These are the activations of a small network on made-up records, seen along a few directions, one row for each record.
Records have a field called Fofa. Each example row is followed by its value.
The largest differences between rows may come from other fields.
Random noise pushes rows far along 2 fixed directions. That doesn't count. These rows show it; they differ only by the noise:
[ 547  214 -164 -520 -428 -570 -424 -150  136  -58 -133  -47  225  313
  345  772  -69  122  301 -577 -260  313  547   53  -74  223]
[  24  233 -179  137   85   54  -69  101 -249  177  154 -294   91    4
  263  108  350  160   22   68 -140  119   68 -122  252  275]
[ 441   28 -326 -421 -397 -642   62 -130 -146 -384 -143 -181  415  372
  272  487  -20  -43   88 -338 -248  159  289   59  267  263]
[ 266  345  -71 -145 -106 -109 -496    4   59  305   64 -127   15   70
  337  511  178  252  251 -299 -188  281  391  -68  -73  232]

[ -72  260  254  139  175  380 -388   62  126  478  212   18 -240 -147
  101  111  175  250  115   14   78  100  -15 -159 -159   16] : u5
[  44 -376 -336 -273 -227 -557  359  233  -48 -439 -381    0  330  157
   -8  -24 -211  -35 -277 -269  -98 -174  108  214  245   71] : u6
[ 225  131  298 -155 -109  138 -162 -492  148  -67  212  169 -152  151
 -114  168  -98 -232  260  106   78  156  -84 -112 -293 -158] : u3
[  79  -48  363 -271 -198   70  -96 -405  321 -161  -81  367 -264  114
 -252    8 -324 -195  134 -115  150   45 -100   31 -459 -346] : u5
[ -21   73  223  -99  -40  120 -557  118  422  467 -166  350 -319 -210
   41  230 -233  322  162 -410   54  108  349  156 -533  -94] : u5
[  -1 -102  128 -139  -54   -1 -131  -61  300 -101 -104  204 -119  -13
 -184  -63 -211  -56   16 -109   31  -52    9   39 -301 -264] : u2
[-462 -268  -59  383  341  298  486  188 -215 -192   33  -53  -31 -215
 -250 -720   46 -117 -362  489   97 -288 -431    4  180 -158] : u2
[ 111 -203  -11  -72 -150 -108  683 -464 -316 -731  103  -57  248  290
 -234 -258  -92 -525  -73  409   74 -105 -490  -60  284 -106] : u3
[-331  -44  215  185  226  423  -61  124  191  267   34  192 -330 -261
 -182 -351  -42   84  -97  134  201 -100 -175  -38 -244 -214] : u4
[-299  -44  216  123  166  297 -146  167  260  251  -91  229 -312 -286
 -128 -274 -154  132  -46    7  163  -53  -53   47 -305 -225] : u4
[ 386  -28 -187 -362 -363 -491  216 -276 -186 -482  -40 -130  367  429
   85  309   54 -239   20  -71 -173   99   33   14  278  145] : u1
[ -79 -135 -167  -35   13 -222  -60  376   70   68 -283   50   41  -98
   57    6 -109  218 -130 -241  -73  -68  217  210  -30   33] : u6
[ 396   96   16 -403 -372 -389 -214 -285  118 -120  -93   87  111  237
  146  519 -193  -51  249 -380  -73  221  319   71 -107   64] : u8
[ 345  -96 -230 -337 -309 -489  241 -239 -144 -471  -82  -60  274  308
   40  212 -146 -258   27 -133  -67   70   89   93  185   16] : u7
[  83  158  170  -36  -45  128  -60 -229  -20   42  115   35  -61   57
  -64  103   64  -85  147   87   64   93  -91  -70  -75  -60] : u8
[ -90 -281 -249  -30  -64 -326  234  307  -89 -202 -307   -6  183   -6
    4 -124 -102   48 -258 -115  -90 -138   86  230  179   48] : u6
[ 270 -162 -265 -291 -305 -559  244   -4 -132 -456 -227 -104  435  281
   20  262  -85 -150  -35 -200 -147  -58  101  116  301  131] : u7
[ 330  -32 -324 -329 -306 -568  269 -147 -270 -453  -73 -225  445  364
  209  312   53 -114  -24 -121 -231   91  142   36  389  259] : u1
[-150  -85   66  308  137  334  605 -326 -396 -379  306 -145   42   68
 -221 -508  172 -418 -139  679  127 -123 -625 -181  316  -73] : u3
[ 209   98  169 -267 -181  -89 -242 -192  208   82    4  136  -41  122
  -34  344  -68  -31  191 -200   36   86  115  -25 -170  -60] : u8
[-175 -283  -69  -18  -24 -105  314  132   10 -253 -254  144   27 -100
 -150 -299 -292  -39 -178  -28   91 -160  -98  193   -2 -156] : u4
[-269  -55   16  240  238  246  -91  233   94  164  -55   66 -196 -275
  -83 -307  -73  134  -85   67   40  -91  -24   66 -185 -147] : u2
[ 494  109  -32 -506 -382 -506 -518  -66  325   36 -206  122  160  225
  136  774 -179  105  303 -623 -179  178  556  118 -248   73] : u7
[ 292  224 -139 -181 -171 -236 -242  -51  -63   52   16 -150  145  161
  261  427  141  106  172 -212 -203  218  285  -13   54  219] : u1

Here are new rows. What is Fofa for each?
[-185   72  363   96  174  447 -514  147  427  470   -8  273 -378 -296
 -133  -15 -126  224   88 -130  110  -25   78  -12 -491 -232] : u5
[-197 -403 -274   49  -14 -221  685  217 -271 -509 -235 -108  275   95
 -175 -451   -4 -198 -421  197   10 -307 -368   94  442  -20] : u6
[ 282   42 -293 -188 -245 -403  141  -90 -263 -285  -31 -243  339  287
  230  277  137  -69    9 -103 -221  119  140   11  341  274] : u1
[ -62  378  526  200  224  695 -471 -340  257  479  415  138 -485 -145
  -97  -15  135  -12  316  286  168  183 -188 -293 -459 -204] : u3
[ -17   70  139  151  124  242  114 -260 -108  -44  252  -13 -103    4
  -51 -140   38 -149   76  313   98   50 -239 -117  -15  -51] : u3
[-272  -22 -121  381  251  198  394  185 -386   71  137 -251   64 -135
   43 -342  259  -12 -190  366   75 -116 -296  -64  430  149] : u8
[-362 -347 -313  256  154  -57  655  413 -378 -329 -207 -169  234  -91
 -136 -571   78  -40 -461  273    0 -329 -318  123  464   43] : u6
[ 252    7 -308 -173 -214 -400  261  -78 -322 -362  -35 -251  376  277
  173  199  129  -98  -29  -25 -197   72   53   21  380  241] : u1
